A small network was shown many inputs. Here are its activations along a few directions, one row for each input.
Each table varies a few parts of the input and shows all the possible inputs, shuffled.
A made-up example of a description, with smaller parts first: ring(5) and (point or ring(9) or (values(3) and line(6))).
Shared parts are said once, and a part with two or three values counts as separate values.

Other details of the inputs shift rows strongly along two fixed directions, in all tables alike. That doesn't count.

Rows:
r1: [-18,4,-8,-11,33,-1,21,7,50,0,41,38,14,19,-26,3,2]
r2: [-28,-3,49,4,6,-26,28,14,-2,25,23,15,-3,16,12,24,7]
r3: [-20,-2,-6,-2,15,9,6,5,33,0,8,20,21,3,-10,9,-6]
r4: [-39,-27,-25,-8,16,-6,-12,-2,33,-8,34,32,9,37,-15,-35,6]
r5: [13,10,-34,-4,45,19,1,-5,16,11,2,5,-3,-9,-15,-14,-22]
r6: [21,24,-21,14,30,13,-15,-6,-7,14,-28,-20,-9,-26,-4,3,-27]
r7: [30,2,-37,-16,11,9,-9,0,25,-23,1,1,11,-18,-18,-19,-9]
r8: [-38,-39,31,8,-16,-1,21,-1,-7,9,6,5,4,36,35,7,18]
r9: [27,24,3,13,8,-18,-18,3,-19,1,-33,-30,-22,-30,5,8,-13]
r10: [11,-12,-55,-11,5,6,-33,-9,3,-20,0,0,-15,8,-23,-33,10]
r11: [27,6,-43,-30,8,14,0,-14,12,-13,0,-4,15,-2,-23,-23,-8]
r12: [1,3,37,7,-38,9,27,-2,-32,18,-11,-15,14,1,20,22,-1]
r13: [-21,-43,51,-4,-30,-22,9,18,-34,-2,16,24,-3,19,23,4,40]
r14: [8,-8,-6,-19,-10,-12,18,3,19,-17,17,8,12,5,-6,1,13]
r15: [-7,13,48,2,-36,-24,3,8,-16,3,-17,-16,-1,-10,14,18,1]
r16: [30,14,-20,3,-1,41,-9,-10,-12,4,-27,-18,18,-24,-6,-7,-27]
r17: [15,45,-5,25,-28,10,-42,3,-26,-6,-15,-16,-20,-21,-4,14,8]
r18: [-12,12,50,6,-2,-9,13,4,-32,33,-9,-12,-14,-4,16,19,-3]
r19: [-30,-31,-8,-8,20,24,-8,-5,15,-4,4,14,13,23,6,-14,4]
r20: [-7,-10,-48,9,15,12,-33,-12,14,-8,-5,0,0,8,-10,-42,-15]
r21: [13,2,-28,-6,-4,9,-54,-7,-26,-12,-25,-19,-22,-11,-17,-29,1]
r22: [-35,-42,49,16,-18,-6,20,7,-10,13,8,9,3,33,44,3,12]
r23: [-30,-46,40,7,-10,2,19,-7,-20,7,25,15,-2,20,32,-1,3]
r24: [-26,-26,46,5,-16,14,-7,-16,-48,11,-9,-10,-8,1,28,7,0]
r25: [7,17,-23,19,-10,-1,-11,13,22,-14,37,25,-9,8,-9,0,14]
r26: [-6,11,37,11,-7,-11,25,-1,-32,31,-11,-16,-15,0,21,24,0]
r27: [24,-3,-33,5,-6,7,-47,-5,-23,-12,-24,-19,-24,-11,-9,-33,-4]
r28: [6,5,50,-14,-36,-15,8,3,-35,11,-8,-17,1,-2,13,2,2]
r29: [1,-27,26,7,-35,-9,-2,4,-52,-3,-18,-6,-11,2,25,8,31]
r30: [4,-3,-15,-6,5,15,24,5,23,-13,18,15,21,1,-11,16,8]
r31: [18,37,-25,13,15,19,-9,-14,0,4,-30,-23,-3,-21,-15,14,-16]
r32: [10,4,44,20,-29,0,19,14,-22,5,-8,-11,5,-16,22,28,1]
r33: [-4,-13,-16,-21,37,-20,24,9,42,2,43,31,-4,18,-13,-20,0]
r34: [16,27,-28,8,27,14,-11,-13,-10,12,-31,-24,-7,-21,-8,12,-18]
r35: [15,19,12,-1,-16,34,-10,-8,-31,11,-33,-25,16,-23,-1,7,-18]
r36: [19,7,-32,-28,12,11,-17,-2,22,-24,-1,1,14,-17,-26,-14,-4]
r37: [40,15,-21,-13,-4,15,-16,-10,-14,-4,-25,-24,4,-22,-8,-24,-22]
r38: [22,27,-3,7,5,-17,-13,-4,-22,-1,-36,-34,-21,-25,1,17,-5]
r39: [-3,-5,-16,-8,21,-21,18,9,60,-11,39,31,10,14,-16,-9,2]
r40: [14,33,-3,1,4,-2,-25,-6,1,-3,-31,-25,-6,-26,-13,5,-11]
r41: [-19,-3,60,-2,-7,-54,24,22,-5,8,22,11,-15,12,14,25,19]
r42: [14,26,-5,-12,19,-1,-21,-7,-17,10,-28,-26,-19,-24,-10,-7,-14]
r43: [-10,-3,-11,-11,12,-25,27,4,52,-10,36,26,9,22,-15,3,12]
r44: [-34,-28,-37,-3,11,-7,-1,-7,34,-9,33,27,7,41,-10,-32,9]
r45: [-3,-14,-3,8,-5,34,-20,-32,-46,2,-33,-29,-9,-13,18,1,-10]
r46: [-7,-1,-13,1,31,-4,28,9,53,0,43,38,11,18,-17,-1,-4]
r47: [4,8,42,13,-37,-26,10,9,-12,3,-15,-17,-3,-10,22,13,-4]
r48: [-1,19,-19,16,-20,-5,-3,9,14,-13,34,21,-9,16,-8,12,26]
r49: [5,5,-38,7,25,23,-7,-2,34,-5,-9,7,18,-13,-12,-2,-23]
r50: [0,9,-45,2,21,24,-2,-9,32,-7,-13,3,20,-8,-16,7,-14]
r51: [-10,-9,-25,-20,7,-14,24,3,54,-19,33,28,20,20,-17,-5,7]
r52: [25,-15,-6,9,-15,14,-31,0,-48,-9,-37,-15,-11,-22,13,-12,8]
r53: [-15,-6,38,-8,-5,-41,37,8,-4,18,22,5,-16,20,14,11,15]
r54: [-16,-8,51,0,-21,-8,32,20,0,2,24,16,15,6,11,30,17]
Each input here is: values(3) and (point or ring(5) or (values(2) and line(6))).
The inputs of r52 and r13 match in every part but the values(3) part. If r6 is changed in the same way as r52 into r13, which row does it become?
> r2
The inputs of r31 and r46 match in every part but the values(3) part. If r26 is changed in the same way as r31 into r46, which row does it become?
> r5
Change only the line(6) part in r33. List by row number the other rows that result.
> r7, r9, r37, r39, r47
Change only the values(2) part in r40. List by row number the other rows that result.
> r1
Change only the ring(5) part in r45. List by row number the other rows that result.
> r8, r10, r29, r44
Change only the values(3) part in r50. List by row number the other rows that result.
> r3, r49
Change only the values(2) part in r41. List by row number the other rows that result.
> r2
